These are the activations of a small neural network, seen along a few directions. Each row is one input.
In each table, some parts of the input vary, and every possible input appears once, in random order.
A made-up example of a description, with smaller parts first: ring(8) and (point or (values(2) and line(4)) or ring(11)).
Shared parts are said once, and a part with two or three values counts as separate values.

Other details of the inputs shift rows strongly along two fixed directions, in all tables alike. That doesn't count.

Rows:
x1: [ 14  26  -2 -13  59 -27  -5 -40   9  14  74  12 -22  51 -14  18]
x2: [-57  59 -11  17 -37  52  31   0  60  28 -38 -12   7 -10 -23   6]
x3: [ 21 -61  -2  29  -9 -27 -25  28 -43 -37 -31 -15  24 -28  16 -19]
x4: [-36  36   8   4 -32  68  35  -5  68  38 -36 -15  12 -30 -18  13]
x5: [ 13 -50  -9  24   1 -42 -11  40 -20 -49 -24 -17  11 -18  31  -4]
x6: [  8 -55 -12  34 -10 -35 -28  23 -36 -35 -23 -12  31 -24  12 -15]
x7: [  4 -64  -2  26 -33 -35   1  55 -30 -37 -58 -28   6 -57  58  -7]
x8: [ -8  14  -1   8 -15  21   8   8  10  12 -30   2   9  -4 -17  -6]
x9: [-15  -2   8  -3  -1  18  15   4  24  10 -22 -11   5 -11   7   9]
x10: [ -9   5  11   3   3   7  23   7  29   8 -12 -16  -9  -8   9  12]
x11: [ 27  -2  -3 -10  30 -15 -25 -23 -15 -13  51  16   6  23 -15  -1]
x12: [ 22  17   8 -44  47 -10  -7 -46 -11  23  76  24 -25  37   3  15]
x13: [ -9  28   8  -6 -14  28  12  -7  21  25 -14  10   0   3 -21   0]
x14: [-13  24   2 -11  20  27  20 -17  36  25   7  -6   0  13 -10  13]
x15: [ 23   7  12 -12  19 -20 -24 -21 -36  -6  43  18 -25  41 -11 -12]
x16: [-12  13   2  -6 -27  34  17  -7  22  23 -10  -4   5 -29   3   9]
x17: [ 24  21  11 -33  52 -17   4 -38   1  18  76  17 -37  39  -3  14]
x18: [-25   4 -11   7   6   7   9  -1  28   9 -11 -11  16  -3   0  10]
x19: [  6 -62  -4  24 -48 -24 -14  54 -47 -36 -71  -6  19 -48  26 -26]
x20: [ 24   8   4  -6  27 -22 -25 -20 -38 -10  42  14 -21  44 -15 -13]
x21: [ -6  -4   3  -3 -18  22   9  -1  11   9 -10  -3   6 -25  -2   2]
x22: [ 19   4  -7  -3  25 -32 -26 -22 -30  -1  39  26   2  38 -22 -10]
x23: [ 10 -10   1  -3 -20 -16 -16   7 -41 -13   4   5 -16   0  15 -11]
x24: [ 19  18  -3 -12  24 -20 -27 -18 -26 -18  49  21 -15  43 -17  -8]
x25: [-47  53   1  -3 -48  64  39   5  53  33 -37  -9 -10 -20 -14   5]
x26: [ 24 -16   6 -27  39 -25 -15 -21 -25  -1  48  15 -16  23   9   2]
x27: [ 16 -37 -11  16 -15 -30 -26  32 -39 -40 -27   7  22 -10   4 -19]
x28: [-40  40   2  11 -13  52  53  10  78  33 -38 -28   0 -20  -4  22]
x29: [ 17 -44  -3   8 -34 -26 -17  29 -52 -22 -33   6   8 -26  23 -16]
x30: [-14  27  -7 -15  19  24  13 -15  42  11  14   2   6  12  -9  17]
Description of these inputs: line(5) and line(6).
Changing only the line(6) part turns x27 into x22. The same change can be made to x11. Which row results?
> x6
Which other rows does x12 become when the line(5) part takes its other values? List them by row number.
> x7, x16, x23, x29
A walk changes only the line(6) part. It starts at x1 and steps to x5. List the rest of the walk in order.
> x28, x10, x17, x7
Which other rows does x25 become when the line(5) part takes its other values? List them by row number.
> x17, x19, x21, x26

Rows:
x31: [ 30  25   9 -13  53 -22  -9 -32 -22  -2  67  18 -34  60 -26  -4]
x32: [  9 -29  -7  -4  -2 -27  -9  10 -16 -23   2   8   8 -18  21   0]
x33: [  0 -19 -13  21 -16 -28 -13  30 -20 -34 -14 -11  -3  -4  12 -14]
x34: [  5  -2  -1  18 -12 -24 -10  20 -24 -27 -11  -8  -8  10  11 -12]
x35: [  6 -43  -9  10  16 -21 -10  17 -15 -21 -19 -17  22 -11  22   2]
x36: [  8 -21  10  24   5 -22  -6  13  -6 -21 -18 -13  -5   2  -1  -5]
x37: [ 23 -25   6  -5  -2 -13  -6  18 -28 -12 -14   7  -5 -10   9 -14]
x38: [ -6  72  -2 -47  16  38  20 -48  41  48  65  30 -27  36 -30  25]
x39: [  0 -32  10   9   4 -15  -3  17  -9 -10 -29  -8   5  -3   8  -4]
x40: [ 19 -32  15  -1  -1 -14  -2  16 -11  -8 -15   4   4 -10   9  -3]
x41: [-31  46   6  -3 -41  52  26  -8  33  36 -24  -8  -9 -21  -3  10]
x42: [ 25 -42  -5  -1  11 -21  -7  14 -18 -21  -6  -7  20 -19  22   4]
x43: [-28  31  -2   3 -36  74   4  -9  47  15 -31   2  38 -19 -45  -5]
x44: [ 29  22 -13  -8  42 -32 -34 -45 -30  18  69  43  11  59 -47  -4]
x45: [ 19  24  -1 -15  55 -35 -23 -35  -6  -6  86  19 -23  50 -12   6]
x46: [ 16 -41  19   8  -4 -17  -9   6 -26  -5  -9  -7   1 -15  11  -8]
x47: [ -6  42  -3 -34  48   1  -1 -48  24  25  70  24 -18  45 -17  18]
x48: [  3 -34  -3   7  -7 -23 -12   3 -23 -16   5  -2   7 -23  23  -5]
x49: [  6 -26  -6   3 -19 -16 -16   5 -34 -12   4  -1  -5 -16  15  -9]
x50: [-26  31   9   0 -29  55  34   0  41  39 -33 -13  -5 -28 -10   0]
x51: [-14   5  -1   3  -7  35  24  -8  35  24 -10 -20  16 -28   6  14]
x52: [  7 -25  -1   8  -9 -30 -18  19 -41 -28 -19   0  -2   9  22 -16]
x53: [-36  36  -8  19  -7  50  35   5  75  21 -28 -29  14 -17  -7  23]
x54: [-43  26 -13  -1 -28  34  26  11  39  15 -31  -9   3 -10  -2   8]
x55: [ -9  -8   2   4  -3   4   9  18  -4  -3 -33  -7   0  -3   3 -12]
x56: [ -5  16   3  -7 -28  16   8  12   1   6 -22   5  -5 -12   8   4]
Describe the family of inputs behind these rows.
> values(2) or (line(4) and ring(6))
Which other rows belong to the same alternative as x43? List them by row number.
> x44
Which other rows does x46 become when the ring(6) part takes its other values? List them by row number.
> x41, x48, x49, x50, x51

Rows:
x57: [ 15 -48   5  20   1 -39 -16  35 -42 -43 -30 -19  -2  -4  30 -13]
x58: [-18  15  -9   3 -31  14  10  18  11   5 -33   5   5  -8  -7  -2]
x59: [ -3  -4  -1  18 -33  21  -7  11  -4  -9 -29  -4  19 -22 -15 -13]
x60: [ -6  -5   6   0 -18   6  13  13  15   2 -22  -6   0 -27  17   7]
x61: [  8  -6  -2  -2  35 -24 -18 -18  -9  -7  38   7  -5  26  -8  -2]
x62: [ 21 -20   7 -15  30 -26 -24 -20 -22  -4  38  16   1  16   3   3]
x63: [ -4   2   3  15 -35  14  -2   9  -7   4 -24  -3   1 -17  -9 -11]
x64: [-19   7   1  19 -42  26   7   8   5  10 -39  -7  12 -24 -12 -11]
x65: [-39  21   0   7 -38  60  36  14  72  21 -51 -17  27 -44  -4  17]
x66: [ 25 -55   7  -4   5 -31 -14  19 -49 -28  -9  -5  -7 -11  32 -13]
x67: [ 17 -52 -12  21  -8 -44 -22  28 -45 -37 -13 -12   8 -21  34  -8]
x68: [-47  27  -3  21 -25  51  36  17  66  24 -64 -26  22 -26  -7  12]
x69: [ 25  10   3  -7  45 -11 -12 -23  -1  -4  42   9  -2  40 -19   5]
x70: [-19   6   6  13 -48  30   7  18   1   1 -42 -13  -2 -24   1 -13]
x71: [ 24   3   9 -25  29  -7   3 -20 -11  13  38  14 -20  14   1   4]
x72: [ 23 -22   4 -17  33 -17 -15 -17 -25   3  30  12   0  13   1  -2]
x73: [  4 -44   0  16  -1 -37 -15  28 -32 -41 -14 -15  -8  -8  27 -15]
x74: [ 23 -66   0   9   1 -38 -15  23 -49 -26 -21  -6  14 -22  27 -14]
x75: [-54  26  -6  21 -33  44  42  17  69  22 -54 -25  13 -33  -6   9]
x76: [ 21 -45   2  25   2 -44 -15  35 -40 -39 -28 -14   2  -9  27 -13]
x77: [ 16 -41 -14  14 -17 -29 -29  32 -45 -45 -29   7  24  -9   5 -21]
x78: [-23  17  -4  -4 -32  20  11  19   8   0 -34   1  -3  -4   2  -6]
x79: [ 15   7   5  -4   9  -3 -25 -27 -28   6  32  18  -3  22 -24 -12]
x80: [ -8   0  -9   9 -15   1  10  14   5  -4 -14 -13   0 -22  20   5]
x81: [-52  35 -13   8 -48  54  28  19  51  23 -66  -5  24 -27 -15   3]
x82: [ 19 -50   0  27   1 -44 -17  35 -38 -37 -29 -15   6  -8  22 -10]
x83: [ 28 -12   6 -20  29 -17  -6 -16 -20   8  36  12 -14  14   1   3]
x84: [ 17 -11  -8  -7  30 -27 -24 -20 -26  -7  43   7   1  19   5   2]
x85: [ -5  52   7 -15  36  19  19 -39  39  38  39   8 -12  43 -27  18]
x86: [ -6  68   0 -31  11  23  14 -31  23  33  40  30 -23  38 -31   9]
x87: [ -9  56   5 -19  30  16  20 -34  41  30  52  10 -29  32 -23  15]
x88: [  6  40   5 -33  34  37  17 -41  38  38  48  15  -4  23 -29  18]
x89: [ -7  51  -1 -17  35  25  12 -40  50  24  53   9  -9  34 -36  15]
x90: [ -5  37   2 -13  28   5  10 -28  30  22  47   8 -23  30 -21  13]
x91: [-20 -12   3   8 -26  12  16  15  23   6 -39 -12  17 -34  13   7]
x92: [ 11  10  -6 -14  12 -18 -15 -16 -25   1  27  27  -4  34 -15  -7]
x93: [-23   0 -12  15 -22  12  16  12  19   5 -28 -18  16 -27  13   7]
x94: [ 26  10   9  -7   3 -12 -19 -19 -35   1  35  18 -19  20 -13 -15]
x95: [ 11   5  -1 -15  22 -14  -9 -18 -18  -4  43   3 -20  22  13   6]
x96: [-11  -1  10 -10 -12  12  12   3  15   3 -12  -6  -8 -14  16   9]
x97: [ -1 -10   5  -2 -10  -1   5   6  10   3 -10  -2   1 -17  11   9]
x98: [ 24  -4 -10  -9  31 -19 -21 -21 -17 -12  51   8   3  21  -2   4]
Describe the family of inputs behind these rows.
> line(6) and (values(2) or line(5))
Changing only the line(6) part turns x59 into x94. The same change can be made to x69. Which row results?
> x76
Changing only the line(6) part turns x75 into x90. The same change can be made to x93. Which row results?
> x67
List by row number the other rows that have the line(6) part in common with x81.
> x61, x62, x68, x72, x79, x84
A walk changes only the line(6) part. It starts at x65 and steps to x62. List the rest of the walk in order.
> x91, x97, x60, x96

Rows:
x99: [ -5  23 -11 -14 -20  25  12 -12  15  29   2  19  14  -7 -21   7]
x100: [-19  27  -6 -18 -15  28   0 -14  12  25  -3  19  14  -2  -8   7]
x101: [-28  15  -4  21 -42  29   6  13   8  -7 -29 -20   1 -12   2  -9]
x102: [ 28  22  -9 -22  16 -32 -21 -17 -30  -6  53  36 -20  31 -11  -3]
x103: [ -6   8   6  16 -19   3   8  28   4  -6 -36   3  -8  -6 -12 -14]
x104: [  5  24   7  -9  14  15 -21 -39 -11  15  40  10  -3  22 -20  -4]
x105: [ 37 -71  -9  22  16 -42 -21  45 -40 -53 -30 -24  18 -16  44  -7]
x106: [ 33 -50   6  11   2 -33 -22  13 -51 -19 -16   9  10   1 -10 -25]
x107: [ 20   8  11 -20  27 -21 -18 -18 -34  -6  35  20 -27  59 -18 -12]
x108: [-26  21  -6  -6  26   4  11 -21  47  26  34  -7  -5  13  -9  20]
x109: [ 37 -31  29  -7  19 -41 -10 -11 -29   2  33  -1 -29   2  33  14]
x110: [-10  27  -5   0  28  12  27  -7  34  22   2 -17   0   9  -1  26]
x111: [ -9 -12   7   5  -8  17  19  23  40 -21 -32 -16  27 -31  12   9]
x112: [-16  20  -1 -14  26  22   9 -24  53   9  34   2  -6   8 -14  24]
x113: [ -7   5  -3  18 -34  31   8  -1  11  11 -24 -15  17 -29 -19  -8]
x114: [-32 -27 -15  37 -11 -20  21  29  16  -6 -57 -30  23 -34  31   1]
x115: [-22  37 -12 -18 -25  22  10  -5  13  12  -1  12  -4  13  -5   7]
x116: [-18 -21   3 -15 -11  22  34  19  13   6 -25 -21 -13 -44  37   2]
x117: [ 18 -13  -2  26 -13 -27 -25  15 -39 -34   6  -1  -8  -6   4 -22]
x118: [ 18 -10  15 -13  25 -13 -27 -16 -34   0  14  20  -2  29 -15 -14]
Describe the family of inputs behind these rows.
> values(2) or ring(6) or (values(3) and line(4))
A walk changes only the ring(6) part. It starts at x112 and steps to x111. List the rest of the walk in order.
> x105, x110, x114, x108
Which other rows does x100 become when the line(4) part takes its other values? List them by row number.
> x99, x102, x115

Rows:
x119: [ 47 -72   7  14   3 -67 -47  20 -94 -52   3   0  -6  -1  27 -30]
x120: [ 20  38   6 -22  42 -16 -17 -45 -14  10  81  23 -34  60 -24   2]
x121: [-14  30   7 -11  -7  41  20 -11  32  27  -9   2   0   1 -18   6]
x122: [-15  37   8 -13 -12  36  25  -8  30  32 -10   6 -10   1 -14   7]
x123: [-18 -18   1  12  -3  11  32  25  45  -2 -33 -33   8 -41  32  20]
x124: [ 14  11   6 -30  71 -20   6 -41  15  20  73   4 -22  40   8  26]
x125: [ 16 -43  -9  13  -7 -30 -28  13 -38 -27  -7   1  20 -15   9 -14]
x126: [-32  -3  -9  35 -38  25  16  34  32  -5 -67 -23  28 -36  -2  -3]
x127: [ 13  31  11 -20  29  15   0 -41  11  30  47  18 -10  32 -32   6]
x128: [ 13   0  -2  -4  21 -17 -17  -8 -17 -13  23  11  -4  28  -9  -5]
x129: [-10 -45 -12  22 -43  -5  -8  44 -19 -32 -64 -15  30 -47  24 -14]
x130: [-31  37  -5   5 -23  32  27  11  39  18 -31  -4  -1  -5 -10   6]
x131: [-31  38  -6  -8 -30  40  26   0  40  28 -20   4   3 -14  -8  11]
x132: [ 26 -40  -5   6  -4 -44 -36   7 -62 -34  15   5  -2  -2  18 -18]
Describe the family of inputs behind these rows.
> values(2) or (values(3) and line(4))
Which other rows does x119 become when the values(3) part takes its other values? List them by row number.
> x120, x132
